A small network was shown many inputs. Here are its activations along a few directions, one row for each input.
In each table, some parts of the input vary, and every possible input appears once, in random order.
A made-up example of a description, with smaller parts first: one of 2 separate values, together with either a single point or one of 9 places along a line or (one of 4 places along a line, together with one of 8 places around a ring).
Shared parts are said once, and a part with two or three values counts as separate values.
In the rows, zero is written as 128.

Other details of the inputs shift rows strongly along two fixed directions, in all tables alike. That doesn't count.
These rows show it; all are for the same input, with only those details redrawn:
[139 145 197 209 198  61 112 141 160  61  43  98 121]
[165 183 156 145 208  79 136 104 134 102 124 174 153]
[166 184 157 145 210  83 135 105 135 102 125 174 154]
[104 148 141 175 121 116  92 181 135 119  52  69  91]
[132 184 102 109 133 132 116 142 110 161 132 141 120]
[129 185 100 114 130 128 114 144 111 158 130 140 121]
[130 184 101 110 131 133 113 143 111 162 133 142 119]

Rows:
R1: [172 155 168 163 194 110 172  86 148 107 159 163 142]
R2: [146 120 205 229 203  64 115 137 162  89  63  91 120]
R3: [167  92 131 115 196 125 210  77 156  66 122 188 160]
R4: [ 74 110 159 205  92 151 101 133  85  90  89  59  93]
R5: [102 142 143 182 109 127 122 163 146  90  66  66  84]
R6: [141 140  94 100  99 139 115 126 117 185 164 157  86]
R7: [145 146 100 130 111 168 136 136 123 157 173 113 112]
R8: [121 152 193 104 185  95 168  94 183 100 153 153 185]
R9: [ 58 118 173 126 112 118  85 192 172 150  65  49 125]
R10: [129 132  95 116  88 162 146 115 133 151 172 153  77]
R11: [148 107 100 131  88 148 144 138 112 135 194 147 101]
R12: [166 112 123 120 183 122 188  72 159  50 103 192 162]
R13: [ 69 139 163 123 106  97  82 177 166 123  51  60 131]
R14: [162  66  69  99 100 139 144 146 102 156 144 147 152]
R15: [155 130 181 146 182  91 117  45  70  80 164 194 145]
R16: [133 164  97  92 101 128 113 129 118 144 135 161  89]
R17: [151 125 195 128 172  86 159 109 166  94 181 142 213]
R18: [137 123 172 162 165 109 148  35  87  53 172 191 131]
R19: [152  73  59  86  98 173 167 112 131 131 139 136 131]
R20: [ 93 155 121  67 111 132  97 139 150 204 155 119 164]
R21: [165 114 101 115  91 123 122 147  93 168 191 148 112]
R22: [155 129 193 117 189  61 128 120 153 119 178 149 225]
R23: [151 138 102 141 121 132 114 167  95 177 184 128 140]
R24: [ 82  98 161 146  88 128 107 168 179 116  92  34 132]
R25: [152 151  95 116 123 147 106 146 108 190 172 124 119]
R26: [160  84 154 128 188 113 147  41  72  70 124 203 197]
R27: [100 129 150 177 128 138 100 192 136 149  70  62  83]
R28: [147  63  68 115  97 161 166 139 119 123 152 143 143]
R29: [203 126 158 128 193  75 138  83 134 105 172 183 128]
R30: [131 144 104  86 107 147 124 138 117 174 160 158  80]
R31: [147 132 110 146 111 153 143 151 108 151 188 123 129]
R32: [145 118  90 109  86 162 139 117 127 143 182 142  79]
R33: [101 115 138 167  89 131 120 148 155  73  70  87  53]
R34: [135  96  69  75 114 159 151 134 121 161 110 156 133]
R35: [146  87  62  79 103 153 148 120 121 177 118 158 139]
R36: [130  83  61  97  99 178 168 113 139 138 128 152 124]
R37: [ 76 113 160 196 104 140  69 147  73 124  79  65  97]
R38: [123 160 113 121 124 167 154 137 124 158 160 130 104]
R39: [ 70 110 169 149  89 127 115 163 181 128  81  45 127]
R40: [137 118  66  78 107 152 136 126 123 138  90 161 137]
R41: [ 53 141 136  96  81 155 101  98  95 133 164 116 162]
R42: [130 185 100 113 130 124 115 142 111 158 130 141 121]
R43: [136  35  96 143  95 135 117 160 139 121  42  63 112]
R44: [ 93 170 124  76  97 134 132 126 155 133 137 120 153]
R45: [110 143 117  61 108 135  89 144 146 193 166 103 167]
R46: [ 63 148 140  72  98 138  74 105  78 169 159 119 179]
R47: [105  79  85 106  85 186 146  75  67 106 138 156 142]
R48: [132  95 207 209 175  83 158 120 180  31  76 112  78]
What do these inputs look like to the network?
Answer: one of 2 separate values, together with one of 4 places along a line, together with either a single point or one of 5 places along a line
Changing only the place on the line of 4 turns R8 into R3. The same change can be made to R39. Which row results?
Answer: R36
Changing only the place on the line of 4 turns R47 into R4. The same change can be made to R14. Which row results?
Answer: R23
Which other rows agree with R11 in the place on the line of 4 and the choice among 2 separate values? List them by row number.
Answer: R10, R18, R32, R33, R48
Change only the place on the line of 5 in R45. List by row number the other rows that result.
Answer: R9, R13, R20, R22
Start at R24 and move only the place on the line of 4, one step at a time. The first step leads to R7. Which rows follow, in order?
Answer: R32, R19
Start at R17 and move only the place on the line of 4, one step at a time. The first step leads to R31. Which rows follow, in order?
Answer: R11, R28
Change only the choice among 2 separate values in R2. List by row number the other rows that result.
Answer: R1
